A small network was shown many inputs. Here are its activations along a few directions, one row for each input.
In each table, some parts of the input vary, and every possible input appears once, in random order.
Descriptions start from the smaller parts, as in this example, which fits no table here: one of 4 places along a line, together with either a single point or one of 11 places around a ring or (one of 2 separate values, together with one of 8 places around a ring).
Shared parts are said once, and a part with two or three values counts as separate values.

Other details of the inputs shift rows strongly along two fixed directions, in all tables alike. That doesn't count.

Rows:
row 1: [  0   1  -1   1  -3 -20 -35 -15  12   0 -23  -3   2  -6  -5]
row 2: [ 75  -2 -23  -7  12 -30  14   6   2  -1  15  44  13  -1  10]
row 3: [ -7   1 -10  -5  -3  20  38   8 -21  -9  16   1   5  12   0]
row 4: [  2  -6   2   6  -4 -16 -37  -9  15   3 -20  -8  -7 -12   3]
row 5: [ 76  -6 -26  -4   6 -39   5   1  -6   4  11  51  26  -3  12]
row 6: [ -9   3 -11  -7  -4  23  40   8 -24  -7  18   0   3  14   0]
row 7: [ -8   7   4  -1   4 -15 -39 -15  20  -1 -27 -14  -9 -11  -9]
row 8: [ 68  -4   0  -2  20 -29   9   6   3  12  25  57  29   7  10]
row 9: [ -1   0   1   7  -7 -23 -35 -11   9   5 -18  -6   1  -9  -2]
row 10: [ -4  -8  -8  -3  -3  28  40  14 -22  -4  20  -1  -2   5   9]
row 11: [-11   2   8   6  -3 -14 -38 -10  25   0 -25 -18 -15 -11  -5]
row 12: [ 67  -3   0   0  19 -30   7   5   5  11  25  57  28   6   9]
row 13: [-34  -4   3   5  -9  26  10   5 -10  -1   3 -25 -14   1   1]
row 14: [-32  -5   4   4  -8  25  10   6  -8  -4   2 -23 -12  -1   3]
row 15: [-15   7  -8  -9   4  32  44  11 -18  -9  17  -6  -5   8  -3]
row 16: [-37  -2   3   1 -12  22  12   3 -16   2  -1 -22  -6   2  -1]
row 17: [ -2   7   4   0   2 -23 -43 -17  23  -4 -27 -14  -8 -12  -9]
row 18: [-18   6  -8  -9   4  32  39  10 -17  -7  14  -6  -5   7  -4]
row 19: [ -3   2  -1   3  -2 -19 -33 -14  13  -1 -22  -5   1  -5  -6]
row 20: [-40   1   8  -1  -7  30  17   7  -3  -7   1 -29 -19   2  -4]
row 21: [-40   0   7  -4  -5  33  16   8  -5  -2  -3 -25 -18   2  -3]
row 22: [ -8   1 -10  -8  -4  25  41   9 -23  -7  16   3   4  13   1]
row 23: [  3   7 -15 -13   6  27  54  12 -24  -8  28   6   0  11   0]
row 24: [ -1  -1   2   6  -7 -22 -36 -11  11   5 -22  -4   2 -11  -1]
row 25: [-15   2  -5  -5  -2  31  43  15 -16  -6  21  -9 -11   9   0]
row 26: [ -9  -3   4   7  -7 -20 -44 -13  14   7 -27  -8  -1 -13  -3]
row 27: [-40   8   3  -4  -2  30  18   2  -6 -10   0 -28 -13   3  -9]
row 28: [-12   6  -8 -12   4  30  42  10 -18  -8  15  -5  -4   8  -2]
row 29: [  1  -6   3  10  -2 -24 -51 -14  22   5 -26  -8  -7 -16   1]
row 30: [ 62  -3   3  -1  16 -28   8   6   4   9  25  49  26   7   9]
row 31: [-21   0  22  -2   5  29  30  14 -11   7  22   3   5  14   2]
row 32: [-32  -4   4   0 -11  20  11   4 -14   0  -3 -18  -4   0   0]
row 33: [ -8  -7  -9  -2  -4  29  39  13 -23  -2  22  -3  -4   7   8]
row 34: [ -9   3   8   5  -4 -16 -38 -11  22   0 -23 -19 -15 -10  -5]
row 35: [-27   3  36  11   1  -9 -43 -10  23  12 -16 -16  -2  -1  -6]
row 36: [ -3   6   2   7  -5 -29 -49 -20  19  -1 -26 -12  -1  -6  -8]
row 37: [  2  -4   1   4  -5 -21 -36 -11   9   7 -23   0   2 -12   0]
row 38: [ 68  -2   1   0  18 -30   9   6   4  10  27  57  29   7   9]
row 39: [-34   5  37  14  -1  -6 -43 -10  24  11 -16 -20  -5  -2  -8]
row 40: [ 72  -3 -22  -6  10 -30  12   5   3  -3  15  41  12  -1   8]
row 41: [ -4   1   6   6   0 -20 -44 -11  27   2 -27 -13 -12 -13  -5]
row 42: [ 10  -5 -15  -5  -3  17  48  15 -29  -2  26  15  11   8   7]
row 43: [-34  -4   4   3  -7  28  10   7  -9  -2   0 -22 -13   0   3]
row 44: [ -3  10   0   1   3 -15 -28 -13  15  -4 -16 -13  -7  -7  -9]
row 45: [ 73 -11 -26  -3  11 -28   8   5  -5   4  15  46  18  -4  15]
row 46: [-37   3   2  -1  -9  24  14   1 -10  -6  -3 -20  -6   7  -5]
row 47: [-21   0  22   2   3  26  28  13  -8   4  24   1   5  13   1]
row 48: [ -1   2   3   4  -5 -29 -48 -19  20  -2 -29 -10   0  -8  -7]
Each input here is: one of 2 separate values, together with one of 4 places along a line, together with either a single point or one of 5 places around a ring.
The inputs of row 11 and row 41 match in every part but the place on the line of 4. If row 24 is changed in the same way as row 11 into row 41, which row does it become?
Answer: row 26
The inputs of row 17 and row 23 match in every part but the place on the line of 4. If row 3 is changed in the same way as row 17 into row 23, which row does it become?
Answer: row 36
Change only the choice among 2 separate values in row 31. List by row number the other rows that result.
Answer: row 38
Change only the choice among 2 separate values in row 30. List by row number the other rows that result.
Answer: row 47
Change only the place on the ring of 5 in row 22. List by row number the other rows that result.
Answer: row 2, row 4, row 5, row 28
